These are the activations of a small neural network, seen along a few directions. Each row is one input.
In each table, some parts of the input vary, and every possible input appears once, in random order.
A made-up example of a description, with smaller parts first: one of 3 separate values, together with either a single point or one of 9 places around a ring or (one of 6 places along a line, together with one of 8 places around a ring).
Shared parts are said once, and a part with two or three values counts as separate values.
(in the rows, 128 means zero)

Other details of the inputs shift rows strongly along two fixed directions, in all tables alike. That doesn't count.

Rows:
x1: [139 121 124 133 129 121 126 137 112 120 136 119 141 130]
x2: [136 175 234  89 138 101 120 126 132 175 114 165  83 121]
x3: [139 113 121 120 126 124 129 136 125 125 140 118 139 134]
x4: [117 116 116 135 129 133 112 124  99 126 132 133 114 119]
x5: [121 121 122 134 133 130 119 122 104 128 127 136 112 121]
x6: [133 126 126 136 125 125 129 137 121 121 137 119 145 132]
x7: [142 113 121 119 126 125 124 140 131 127 132 125 141 134]
x8: [116 113 119 132 134 126 125 122 115 126 126 124 107 133]
x9: [123 106 117 129 124 136 115 123 122 135 133 133 111 118]
x10: [147 113 125 119 113 123 116 137 114 118 128 127 134 129]
x11: [122 104 120 126 123 131 107 128 110 131 132 136 104 118]
x12: [146 166 183 113 136 129 156 129 166 126 119 134 132 131]
x13: [135 113 126 129 125 120 130 139 115 133 143 125 146 130]
x14: [150 115 122 121 118 119 122 131 116 121 122 126 138 129]
x15: [117 135 103 127 117 117 108 129 113 138 138 110 126 134]
x16: [ 95 180 106 160 138 156 179 103 204 119 123 115 170 126]
x17: [139 124 126 123 122 128 133 139 113 128 133 131 145 126]
x18: [125 218 123 153 122 165 206 112 226 105 109 113 203 135]
x19: [143 188 186 121 133 136 170 120 171 129 109 146 149 125]
x20: [140 114 116 127 122 128 131 135 109 133 139 130 151 128]
x21: [141 119 134 120 124 124 122 140 119 118 135 118 129 135]
x22: [111 116 115 143 138 126 124 121 112 129 128 125 117 124]
x23: [109 219  99 148 126 143 179 102 217 132 112  97 176 136]
x24: [149 104 125 115 116 121 118 137 113 130 134 134 135 127]
x25: [112  65  82 130 125 121  90 135  69 120 150 116 101 130]
x26: [142 132 244  95 142 112 113 126 119 171 106 185  58 110]
x27: [117 154 182 119 141 136 140 121 141 145 118 159 109 114]
x28: [143 108 118 121 122 122 109 144 115 117 130 121 131 136]
x29: [133 160  34 162 107 154 168 114 187  81 123  83 202 139]
x30: [118 118 111 136 133 130 124 123 130 128 116 130 113 133]
x31: [118 128 114 141 134 135 129 118 116 130 123 128 122 121]
x32: [124 146  52 153 116 151 163 128 175  90 137  80 187 142]
x33: [138  79  77 139 122 113 103 141  70 117 146 103 142 134]
x34: [134 143 198 113 135 124 123 121 135 148 111 166  84 117]
x35: [121 114 113 135 130 128 117 126 120 121 121 133 107 133]
x36: [147 116 130 122 126 119 125 133  99 129 126 130 138 127]
x37: [118 171 210 112 148 137 158 113 182 152 116 156 108 121]
x38: [148  65  78 123 119 112  83 148  67 109 142 110 124 137]
x39: [102 152  61 165 124 153 163 109 174  96 128  94 156 141]
x40: [112 114 111 131 130 132 119 129 130 125 126 130 115 129]
x41: [116 111 116 132 128 131 112 128 118 120 124 131 108 132]
x42: [123 173 192 102 134 114 133 120 157 176 127 149 119 125]
x43: [142 122 131 118 127 125 125 142 134 124 128 128 137 133]
x44: [105 117 115 140 134 130 123 126 118 127 136 126 122 121]
x45: [120 181 194 103 134 116 135 125 158 166 121 147 114 123]
x46: [144 112 115 120 113 125 120 138 118 119 131 127 139 127]
x47: [123 112 123 131 121 131 109 124 114 125 126 136 106 123]
x48: [117 107 114 132 132 136 117 124 104 137 139 132 119 116]
x49: [113 123 121 142 136 126 124 122 115 126 131 129 116 125]
x50: [112 105 126 135 133 122 107 129  94 127 137 131 107 122]
x51: [145 116 115 123 128 123 122 135 126 119 121 118 139 136]
x52: [117 100 101 131 130 133 114 126 124 130 134 127 117 127]
x53: [133 114 125 130 127 121 123 142 110 129 142 125 140 130]
x54: [145 107 129 117 128 116 117 137 106 122 131 116 125 133]
x55: [120 145 197 112 140 126 132 124 138 140 118 154  89 127]
Each input here is: one of 5 places along a line, together with either a single point or (one of 2 separate values, together with one of 5 places around a ring).
Changing only the place on the line of 5 turns x45 into x2. The same change can be made to x53. Which row results? -> x1
Changing only the place on the line of 5 turns x43 into x51. The same change can be made to x32. Which row results? -> x54
Which other rows agree with x3 in the place on the line of 5? List them by row number. -> x7, x9, x13, x16, x20, x24, x37, x42, x48, x52
Change only the choice among 2 separate values in x30. List by row number the other rows that result. -> x51

Rows:
x56: [102 124  47 144 114 119 100 131 126 116 136  88 147 144]
x57: [192 197 122 120 103 136 193 146 212  94 121  92 249 152]
x58: [126  89  47 152 126 149 130 131 123  90 120 121 147 135]
x59: [116  81 115 130 131 112  94 149  75 144 164 130 125 124]
x60: [126 122 194 118 137 149 146 141 152 120 131 161 116 127]
x61: [126  63 115 112 124 130  91 139  88 142 161 138 113 112]
x62: [131 176 150 134 126 142 165 112 208 150 107 139 139 126]
x63: [125 162 149 120 130 147 146 125 184 106  96 145 120 133]
x64: [136 114  92 149 120 122  99 128  93 103 129 110 108 132]
x65: [117 168 159 118 147 120 143 124 170 148 117 126 126 129]
x66: [130 129 208  96 147  96 108 139 103 185 117 168  94 120]
x67: [112  99  96 138 124 126 118 134  62 132 161 124 137 116]
x68: [119 184 146 126 139 134 164 101 151 137 125 119 137 127]
x69: [124 193 131 134 113 150 147 114 207 131 113 127 133 130]
x70: [127  90 135 104 112  83  80 138  40 139 141 132  80 132]
x71: [118  86  77 166 128 139 133 125  97  94 144 108 154 120]
x72: [133 127 225  99 137 105 109 130  80 177 120 171  80 115]
x73: [122  97  46 132 114 135 117 116 137 115 138  89 139 130]
x74: [127 110  59 172 127 142 134 114 102  98 125 109 155 127]
x75: [140 110 218  83 148 117 115 133 122 146 111 161  65 131]
x76: [137 166 156 141 140 135 156 119 156 123 109 130 123 126]
Describe the family of inputs behind these rows. -> either a single point or (one of 4 places along a line, together with one of 5 places around a ring)
